Each row below holds a small network's activations on one input, seen along a few directions.
Each table varies a few parts of the input and shows all the possible inputs, shuffled.
Descriptions start from the smaller parts, as in this example, which fits no table here: one of 8 places around a ring, together with either a single point or one of 11 places around a ring or (one of 3 separate values, together with one of 6 places along a line).
Shared parts are said once, and a part with two or three values counts as separate values.

Other details of the inputs vary at random and push rows far along two fixed directions, the same in every table; ignore that.

A family of inputs:
row 1: [ -1  -6  11  -6 -17   3  -2  -6   1   1 -11   1  10 -12  -9  -7]
row 2: [ -2  -6  11  -1 -12   5  -5  -1  -3   0   0  -3   8  -6  -5  -2]
row 3: [ -4  -4  10  -5 -22   6  -3  -6   2   4 -13  -4  12 -12  -9  -3]
row 4: [ 13   5 -27  -3  17 -14   9   6  17  -2   5   3 -12   8   7   3]
row 5: [  0  -7  12  -8 -23   6  -4  -7   1   3 -12   1  12 -13  -6  -6]
row 6: [-23  17  40  24  32  15 -19  14 -45  -6  36  -7 -11  33   1   2]
row 7: [ 15  -2 -41   4  21 -12  12   3  16   4   9   4 -16   2  15  12]
row 8: [ -4  -4   9  -5 -19   6  -3  -5   3   4 -11  -1  10 -11  -8  -5]
row 9: [ -4  -4   9  -6 -17   5  -1  -7   3   3 -14  -1   9 -11  -8  -7]
row 10: [ 13  -2 -41   6  22 -12  13   4  18   2  11   5 -17   6  15  13]
row 11: [ -2  -5  11  -6 -20   6  -3  -9   0   4 -10  -3  12 -11  -5  -2]
row 12: [ 12   0 -42   7  21 -12  12   5  18   1  11   4 -17   6  12  10]
row 13: [-3 -4 10 -3 -7  2 -1 -4 -4  2 -4  1  5 -1 -2 -3]
row 14: [ -3  -3  10  -7 -16   2   1 -11   0   4 -14   1  11 -10  -6  -4]
row 15: [ -2  -5  11  -8 -21   6  -3  -9   2   5 -11   1  12 -13  -5  -5]
row 16: [ -4  -5   8  -9 -17   1  -1  -6   1   2 -14   1   8 -10 -10  -6]
row 17: [ 11   7 -27   0  17 -10  12   5  16  -2   5   3  -9   9   7   4]
row 18: [ 16  -3 -41   7  22 -16  10   8  18   2  11   5 -18   3  13  11]
row 19: [  0  -7  11  -6 -22   6  -3  -7   0   3 -10  -3  12 -11  -5  -3]
row 20: [-4  1 10  0 -5  2  2 -4 -6  1 -4 -3  5  1 -2 -1]
row 21: [ 10   0 -29   0  17 -11   8   2  15  -4   4   2  -9   2  17   8]
row 22: [ -3  -4  11  -5 -14   4  -1  -8   2   4 -11   0   9  -9  -5  -4]
row 23: [ -4  -2   9  -7 -16   1   1  -3  -1   0 -15  -3   7  -8 -10  -5]
row 24: [-21  10  36  21  34  13 -23  15 -44  -6  40  -2 -12  31  -1  -3]
row 25: [ -2  -4  10  -7 -16   4  -1 -10   1   4 -11   1  10 -11  -4  -6]
row 26: [ -5   3  12  -3 -18   4   3  -4  -1   1 -15  -5  10  -9  -9  -2]
row 27: [ 14   5 -26  -2  19 -10  12   3  15   0   4   4  -8   7  10   6]
row 28: [ -2  -6   8 -10 -20   4  -4  -4   3   2 -10   1   8 -12  -8  -6]
row 29: [-6  1 11  1 -4  2  1 -2 -5  1 -5 -3  5  2 -3  1]
row 30: [ 15   4 -25  -3  17 -11  11   6  14  -1   3   5  -9   6  10   5]
row 31: [-7  0  8  0 -4  2  0 -2 -3  2 -4 -1  5 -1 -5 -2]
row 32: [  3   3 -17   4  17  -4   1   3   5  -7   6   2 -10   7  11   7]
row 33: [ -4  -5   9  -4 -11   4  -5  -1  -3   1  -1  -4   5  -5  -5  -2]
row 34: [-23  10  39  21  30  18 -26  13 -43  -3  40  -2 -10  30   1  -1]
row 35: [ -4  -3  10  -5 -14   2   0  -8   1   3 -13   1   9  -7  -6  -1]
row 36: [ 16  -3 -42   5  22 -13  12   7  17   3  10   5 -17   4  16  12]
row 37: [ 12  -1 -27   1  13 -13   6   6  16  -6   3   3  -8   0  13   6]
row 38: [ -2  -3  11  -4 -16   2   1  -4  -1  -1 -13  -2   9  -9 -10  -5]
row 39: [-23  10  40  22  28  19 -26  12 -44  -4  39  -6  -9  29   1   1]
row 40: [ 14  -2 -42   5  21 -17  10   7  20   1  12   4 -20   5  13   9]
row 41: [  0  -7  10  -7 -17   4  -1  -7   1   3 -11   1   9 -10  -5  -7]
row 42: [  7   2 -18   3  17  -6   0   6   5  -6   6   3 -10   5  13   6]
row 43: [  3   4 -18   4  14  -5   1   4   6  -7   5   1  -9   6   9   4]
row 44: [ -1   0  14  -5 -21   3   2  -3  -1  -1 -14  -3  11 -12 -10  -4]
row 45: [  0  -7  11  -7 -22   5  -4  -5   2   2 -11   1  12 -14  -9  -7]
row 46: [ -3   0  12  -8 -21   3   2  -4   0   0 -16  -3   9 -11 -11  -5]
row 47: [ 15   4 -25  -1  16 -13   9   7  16  -2   4   4  -9   5   6   3]
row 48: [-25  15  37  24  33  15 -21  15 -46  -6  35  -7 -11  34  -3  -2]
row 49: [ -4   4  11   6   8   2   2   7 -11  -2  13  -4  -2  11   6   2]
row 50: [ -2   2  13  -5 -19   4   3  -7  -2   2 -15  -4  11  -9  -6  -2]
row 51: [ -1  -3  12  -6 -19   3   2  -7  -2   1 -17  -2  10  -8  -8  -5]
row 52: [ 1 11  2  5 16  4 -7  3 -9 -4  6  4 -8 12 -3  1]
row 53: [  9   0 -30  -1  15 -15   6   6  18  -6   5   2 -12   3  14   5]
row 54: [ -3  -6   9  -9 -16   3  -2  -6   3   2 -12   1   7 -11  -9  -8]
Description of these inputs: one of 6 places around a ring, together with either one of 3 separate values or one of 6 places along a line.
The inputs of row 25 and row 41 match in every part but the place on the ring of 6. If row 50 is changed in the same way as row 25 into row 41, which row does it become?
Answer: row 49
The inputs of row 5 and row 8 match in every part but the place on the ring of 6. If row 19 is changed in the same way as row 5 into row 8, which row does it become?
Answer: row 3
Which other rows does row 39 become when the place on the line of 6 takes its other values? List them by row number.
Answer: row 6, row 22, row 29, row 34, row 35
Which other rows does row 7 become when the choice among 3 separate values takes its other values? List them by row number.
Answer: row 21, row 27
A walk changes only the place on the ring of 6. It starts at row 17 and steps to row 52. List the rest of the walk in order.
Answer: row 27, row 30, row 47, row 4
Which other rows does row 4 become when the choice among 3 separate values takes its other values? List them by row number.
Answer: row 40, row 53

A family of inputs:
row 55: [-12  -1   4   2  28  -4  11   6   2   3  28   1  -3  23  17   0]
row 56: [-15  -5   0   8  29 -11  11  20  -2  -2  39 -11 -11  28  16   5]
row 57: [ -2  -1   9  10   2  12  -6   3 -14   3  12  -5   1   3  12  10]
row 58: [-12   3  29   1 -26  20 -36  -7 -22 -12 -25   3   3 -18 -28 -16]
row 59: [  3   5   5  -5  11   7 -26  -2 -11  -9   6   7  -6   0   3  -6]
row 60: [  3 -14 -38 -14   4 -26  38   2  45   7   2  -3   4   1  22   7]
row 61: [ -7   5   7  10   1   7  -9   4 -16   7   3  -1  -8  -1 -23  -4]
row 62: [ 11  14 -12 -15 -14 -11  29  -6  17  -8 -39  -4   8  -8  -6  -1]
row 63: [ -1   1   6   2  -3   6 -22   6  -9 -14   3   2   0  -3  -5  -7]
row 64: [ 14  -7 -19 -19 -19  -5  -5 -16  22  -3 -33   9   2 -25  -2  -6]
row 65: [ -8   1  21  -5 -25  16 -32 -14 -16  -8 -32   6   3 -21 -23 -15]
row 66: [ -2   3  12   6  -5   9 -10   5 -13   6   6  -2  -4  -1 -22  -6]
row 67: [ -2   0   8   8   7  14  -7  -5 -13   4   6  -1   3   5  10  11]
row 68: [ -8 -11   8   4  19 -14  10  22  -2  -3  37  -9  -2  20  17   2]
row 69: [ -7   5   6   9   3   6 -10  -2 -18   8  -2   5  -7   1 -21  -5]
row 70: [ -3  28  18   4  15  -2   2  11 -13 -14  -3  -3  -1  20  -6   3]
row 71: [ -6   0   6  12   5  11  -6 -11 -15   3   1  -1   0   4   4  10]
row 72: [ 16  -5   1 -12 -31   5   1 -10  10  11 -21   5   7 -19 -21  -9]
row 73: [ -1  25  17   5  10   1   0   2 -12  -8  -7  -8   3  16  -1  -2]
row 74: [ 18  -6 -14 -17 -25  -2   8 -15  19  15 -26  11   7 -19 -14  -6]
row 75: [-12   1   4  16  -4   7  -4  -2 -13   1   5  -8  -5  -1   2  10]
row 76: [  5   3   7  -3   0   8 -24   1 -11 -12   5   5   0  -2  -1  -8]
row 77: [ 16 -18 -38 -16  14 -29  44   4  52   7  14   4   5   2  34   7]
row 78: [  7 -10 -34   0 -14 -12  23 -14  28   6 -19  -2   4 -18  12  16]
row 79: [ -9  -1   6  13  -3   7  -4   5 -13   1  11  -8  -1   0   8  10]
row 80: [ -1  -8   2   8  39 -15  16  25   1  -2  52  -4  -8  30  30   3]
row 81: [ 14  -5 -19 -12 -19  -5  10 -15  16  15 -27  11   4 -16 -14  -4]
Describe the family of inputs behind these rows.
Answer: either one of 3 separate values or (one of 4 separate values, together with one of 6 places around a ring)
What sort of input is row 58?
Answer: one of 4 separate values, together with one of 6 places around a ring
